Each row below holds a small network's activations on one input, seen along a few directions.
In each table, some parts of the input vary, and every possible input appears once, in random order.
A made-up example of a description, with smaller parts first: values(2) and (point or line(9) or (line(6) and ring(8))).
Shared parts are said once, and a part with two or three values counts as separate values.
(in the rows, 128 means zero)

Other details of the inputs shift rows strongly along two fixed directions, in all tables alike. That doesn't count.
To show where, the next rows are all for the same input, with only those details redrawn:
[136 129 111 115 110 149 103 158 117 122 109 158 124 152]
[143 116 114 186  80  90 170  72 113 134 194 116 146  95]
[127 111 150  98 141 155 117 136 145 148  84 144 120 163]
[121  96 177  95 159 152 136 112 164 169  79 128 122 164]
[151 156  52 150  59 134  88 181  72  81 156 176 131 129]
[150 139  73 182  57 102 134 121  85 101 194 145 142 102]
[140 142  90 113  99 157  84 184 102 105 108 172 122 155]
[128 143 109  38 144 214  31 250 120 110  16 203 101 213]

A family of inputs:
x1: [157 121 122 128  93  78 173 118 114 115 171 115 153  93]
x2: [134 160  55 170  87  98 131 115 102  86 201 130 132  98]
x3: [ 98 136 157 105 198 152 131 124 173 143  78 107 112 126]
x4: [133  84 231  87 166 109 165 112 153 161  95  85 143 140]
x5: [115  92 173  79 168 159 127 121 161 172  79 119 118 172]
x6: [139 150  55 114  95 152  72 202  76 102 132 173 128 141]
x7: [121  97 162 133 133 120 157  89 148 170 125 122 132 121]
x8: [130 141 159 131 153  81 194  89 173 114 154  70 143  86]
x9: [141 136 106 142  89 140  80 174  66 102 141 137 126 144]
x10: [109 140 168 125 177 140 152  90 182 135 103  96 115 131]
x11: [127  93 188 171 120 103 157  76 119 165 151  98 138 107]
x12: [111 139 143 156 155 110 173  64 161 132 157  71 125 105]
x13: [119 141 123 106 151 145 113 135 155 117 100 147 113 150]
x14: [137 119 120 181  89 105 119 127  71 125 173 122 143  93]
x15: [111 173 111 103 155 168  86 183 140  97  79 150 104 140]
x16: [138 106 134 181  94  89 181  56 130 149 186 106 146  98]
x17: [134 173  43 167  77 109 107 155  92  74 179 167 127  93]
x18: [ 95 103 179  76 215 151 133 109 193 173  62 123 112 147]
x19: [111 152 100  57 179 179  64 200 141 116  60 168 103 175]
x20: [146 137  88 188  70 100 112 135  52 111 199 121 146  97]
x21: [134 133  77 131  98 138  95 175  87 114 135 165 132 118]
x22: [130  89 200 162 131 111 162  68 132 166 142  89 137 126]
x23: [124 109 188  72 189 100 178  97 196 145  97  96 128 128]
x24: [108 140 137 157 166 106 173  67 160 143 158  74 130  94]
- What is each input in this table made of? => line(4) and (point or ring(5))
- Changing only the line(4) part turns x7 into x15. The same change can be made to x6. Which row results? => x24
- List by row number the other rows that have the line(4) part in common with x19. => x2, x13, x17, x18, x23
- List by row number the other rows that have the line(4) part in common with x11. => x4, x9, x14, x20, x22

A family of inputs:
x25: [125  89 173 146 117  95 154  87 130 148 159  92 132 115]
x26: [123  94 167 180  97  99 168  70 126 152 165 101 138 103]
x27: [116  86 175 184 162  86 194  10 172 189 167  89 145  89]
x28: [134 171  42 164  97 102 143 111 118  80 203 123 140  96]
x29: [114  92 155 124 126 135 134 116 140 161 110 137 127 132]
x30: [127 168  87  93 129 144  75 200 105  71 103 148 102 139]
x31: [142 152  96 136 122 114  88 174  93  84 139 141 132 122]
x32: [ 99 111 181  35 215 191  95 160 167 190  32 131 108 197]
x33: [131  79 200 108 152 164 131 103 151 180  71 120 121 182]
x34: [133 158  66 161  85 135 102 155  86 123 165 154 130 113]
x35: [133 177  71 162 101 136 115 138 127  77 155 134 123 121]
x36: [129 142 116 132 143 134  92 149 106 107 127 138 129 142]
x37: [ 97 127 163  44 221 200 107 145 219 157  17 139  98 193]
x38: [144  95 171 131 115 139 138 114 126 153 100 123 136 153]
x39: [115 121 133 115 157 100 160  92 156 137 138 101 118 102]
x40: [145 160 138 108 100 112 115 152 131 103 128 174 120 157]
x41: [144 155  76 168  74  95 143 142  79 112 197 130 152  72]
x42: [111 113 164  97 194 110 187  70 208 155 117  77 128 126]
x43: [142  86 157  74 145 144 118 144 136 159  80 134 130 170]
x44: [122 107 108 160  90 127 123 116 108 139 159 146 127 120]
x45: [118 124 158 118 171 159  93 139 145 139  77 142 117 159]
x46: [140 162 107 132  99 134 105 186  85 103 138 136 135 115]
x47: [116 145 135 114 165 137 141 104 168 117 122  98 123 146]
x48: [121  94 200 186 157  81 199  23 166 172 154  74 149  87]
x49: [112 122 120 153 140  93 176  52 144 141 178  95 126  91]
x50: [122  84 162 139 117 102 168  86 137 158 154 110 144  97]
x51: [145  96 125 127 110 129 136 111 108 149 139 132 139 148]
x52: [125 131 160 152 126 125 148 108 130 157 132 104 134 116]
x53: [139 157  70 184  69 103 136 132  84 121 191 136 147  80]
x54: [129 146 117 152 112 121 125 124  96 131 167 110 134 124]
x55: [132 134 101 114 146 117 101 161 117 112 124 145 133 123]
x56: [131 146 129 115 129 129 109 163 108 127 128 116 126 135]
x57: [126 135 102 110 100 163  61 197  79  96 114 164 113 167]
x58: [144  92 157  77 135 154 119 156 131 151  73 146 137 160]
x59: [115 128 139 162 136  96 170  55 137 129 175  83 123  99]
x60: [132 147  72 135 127 127  89 158  94 101 146 159 135 126]
x61: [140 160  84 198  68 114 122 125  77 115 196 126 136  98]
x62: [135 151  85 101 133 145  76 211  99  88  98 178 132 127]
x63: [143  86 152 140 110 122 159  92 132 167 124 125 145 132]
x64: [130 143 103 106 129 128 108 168 109 133 131 132 129 129]
x65: [111 100 169 111 138 168  98 142 134 151  83 141 108 171]
x66: [134 131 160  96 129 103 150 108 167 146 123 161 124 150]
x67: [138 173  51 177  85 104 153 122 126  81 185 132 140  81]
x68: [134 171  69 115 118 131 129 172 131  74 135 143 132 109]
x69: [110 132 148 133 151 142 131 100 153 134 109 117 103 130]
x70: [151 128 106 107  98 164  75 186  77 106 105 159 126 181]
x71: [124 110 118  88 122 141  88 177 114 126 106 153 119 149]
x72: [115 137 160  83 167 151 121 155 150 115  72 125 107 135]
x73: [157 113 142 118  97 138 117 158  98 119 112 137 142 144]
x74: [131 177  84  92 137 147  91 195 132  67 105 136 115 151]
x75: [123 120 177  96 179 142 115 151 146 131  73 128 130 140]
x76: [139  77 204  82 159 142 134 119 150 169  73 105 127 177]
x77: [126 143 138 172 128 102 187  67 169 119 160  85 137  95]
x78: [134 150  80 145 115 129  96 168 102 102 127 169 136 112]
x79: [137 177  87 125 114 133 123 174 125  63 133 131 129 117]
x80: [139 131 107 150  69 120 107 165  78  91 160 144 137 108]
x81: [117 125 129 165 128  94 184  61 152 141 161 105 127  75]
x82: [107 126 129 123 155 140 135  98 160 145 111 130 106 123]
x83: [159 119  71 187  49 113 131 115  74 121 189 151 145 112]
x84: [109 135 163  99 167 156 120 136 160 130  66 127 102 142]
x85: [112 131 141  73 172 148 126 153 157 126  74 137 109 128]
x86: [109  62 184 161 137  87 200  16 154 194 181  78 141 106]
- Changing only one part turns x27 into x45. The same change can be made to x49. Which row results? => x59
- Changing only one part turns x25 into x71. The same change can be made to x61. Which row results? => x34
- What is each input in this table made of? => values(2) and (point or (ring(5) and line(6)))
- Change only the line(6) part in x43. List by row number the other rows that result. => x39, x42, x55, x64, x71
- Change only the ring(5) part in x74. List by row number the other rows that result. => x35, x47, x77, x79
- A walk changes only the line(6) part. It starts at x68 and steps to x85. List the rest of the walk in order. => x62, x41, x50, x58
- Change only the values(2) part in x35. List by row number the other rows that result. => x37

A family of inputs:
x87: [125 134 118 180 126 108 163  74 132 135 171  91 135  89]
x88: [132 140 118  91 133 149  99 165 135 106  88 167 112 155]
x89: [130 120 130 102 121 156  84 183  90 120 104 142 122 156]
x90: [130 139 111 191  84 114 140 107 106 120 177 119 134  97]
x91: [126 146 126 131 125 130 106 153 113  92 124 134 122 126]
x92: [125 157  75 165 112  98 151  96 127 112 188 123 130  92]
x93: [132 146 103  89 124 157  85 186 128  90  89 176 111 159]
x94: [135  93 142 120 110 122 142 106 124 152 139 127 136 137]
x95: [117  90 217  75 179 154 157  97 195 191  55 119 120 168]
x96: [118  95 173 120 164 137 143  84 162 181 101 121 128 155]
x97: [143 139  86 160  93 105 162 104 124 104 179 121 142  97]
x98: [123 161  80 128 125 162  85 176 112  94 114 143 118 134]
x99: [136 130 117 123 130 127 152 113 146 128 129 124 132 123]
x100: [145 128 106 130 100 126 116 140 113 117 141 154 139 140]
x101: [141 143 124 179  85 104 147 117  94 115 175 113 141  94]
x102: [106  75 207  93 186 157 131  96 159 201  73 103 113 165]
x103: [139 130 121  83 132 160  86 177 123 127  82 172 124 175]
x104: [131 121 124 187 108 104 142  86 112 138 181 111 141 106]
x105: [151 111 115 155  76  92 143 118  85 125 180 118 145 107]
x106: [119 105 190 136 172  69 219  27 190 169 162  55 140  92]
x107: [124 111 132  80 154 140 119 160 142 147  86 160 130 133]
x108: [113  86 169  85 163 162 116 121 147 182  73 133 115 174]
x109: [145 121 149 164  94  90 174  90 125 135 167 103 144  98]
x110: [121  74 205  65 170 149 130 129 158 175  65 111 123 174]
x111: [130  99 186 162 144  95 175  59 136 167 158  82 145 113]
x112: [127 157  98  76 149 146 105 173 144 107  99 156 113 150]
x113: [113 126 169  67 189 134 139 133 183 138  82 107 118 150]
x114: [127 138  99 167 104 111 136 100 122 112 161 139 124 108]
x115: [134 124 142 142 125 124 121 132 109 126 138 121 138 133]
x116: [119 132 101 139 129 126 106 152 106 130 134 145 131  98]
x117: [129 140 132 137 139 125 141 121 126 121 132 102 133 113]
x118: [144 128 135 101 128 137 101 168 115 123 100 146 131 158]
x119: [142 149 109 120 109 122 106 166 111  85 122 148 122 130]
x120: [106 110 194 144 179  83 207  31 182 165 161  50 138  93]
x121: [125 144  85 140 118 142 123 134 129 110 134 137 125 125]
x122: [148 147  96 149 101 104 147 129 112  99 161 114 141 100]
x123: [113 132 124 105 146 158  99 147 147 117  86 158 107 156]
x124: [129 130 154 146 116 126 138 127 120 127 133 113 134 120]
x125: [115 136 136  63 177 151 122 150 176 129  81 138 113 160]
x126: [134 150 100 178  86 125 121 132  95 115 162 134 129 106]
x127: [117  88 215 112 175 106 181  64 190 160 105  85 127 130]
x128: [133 138 108 153 115 135  99 141  99 126 140 140 128 133]
x129: [129 162  99 161 116  89 148 111 110 100 188 101 137  84]
x130: [103  93 164  84 187 148 129 123 168 181  70 139 122 137]
x131: [145 121  96 111  89 138  99 163  90 122 130 162 130 147]
x132: [141 118 134 168  86  98 178  78 134 136 177 116 144 100]
x133: [152 126 114 167  84  89 144 115 101 111 183 121 151 108]
x134: [128 138 139 144 129 115 129 123 118 109 137 119 124 115]
x135: [129 151 111 126 130 140 115 157 115  98 122 120 130 124]
x136: [114 169  81 125 135 140  95 161 122  95 135 136 115 123]
x137: [143 137 127 132  93 124 126 156 114 107 131 135 134 127]
x138: [128 162  75 165  93 128  92 154  94  78 157 151 119 111]
x139: [138 128 114 122 104 140  91 174  74 116 128 141 126 140]
x140: [132 165  56 122 111 162  85 183 106  91 112 166 118 140]
x141: [ 96 136 161  73 208 164 110 135 178 153  64 117 103 159]
x142: [126 141 108  98 137 144  80 205  94 110  97 160 129 121]
x143: [125 126 132 145 114 135 138 109 135 146 126 135 126 129]
x144: [140 138  76 173  80 116 115 127  93 110 175 151 140 120]
x145: [118 163  71 120 129 138 107 155 130  98 136 149 116 130]
x146: [107  92 203 168 170  95 195  12 180 181 148  69 126  99]
x147: [133 116 104 179  84 112 127 109  84 130 186 118 134 105]
x148: [119 102 133  96 134 164  96 150 123 150  90 149 117 169]
x149: [111 118 159  85 157 182 103 154 161 152  53 151 109 177]
x150: [137 126 132 140 125 105 166 104 143 119 149  95 141 106]
x151: [133 129 112  85 134 134  95 200 111 115  93 162 132 125]
- What is each input in this table made of? => ring(5) and (point or (values(2) and line(6)))
- Changing only the ring(5) part turns x114 into x119. The same change can be made to x96. Which row results? => x118
- Changing only the ring(5) part turns x141 into x129. The same change can be made to x147. Which row results? => x89
- Change only the values(2) part in x150. List by row number the other rows that result. => x122
- List by row number the other rows that have the ring(5) part in common with x131. => x88, x93, x94, x95, x97, x99, x100, x103, x107, x112, x125, x132
- Change only the values(2) part in x106. List by row number the other rows that result. => x113
- A walk changes only the line(6) part. It starts at x129 and steps to x117. List the rest of the walk in order. => x134, x101, x111, x139
- Change only the ring(5) part in x93. List by row number the other rows that result. => x91, x123, x127, x138
- Change only the line(6) part in x102. List by row number the other rows that result. => x87, x126, x128, x141, x146
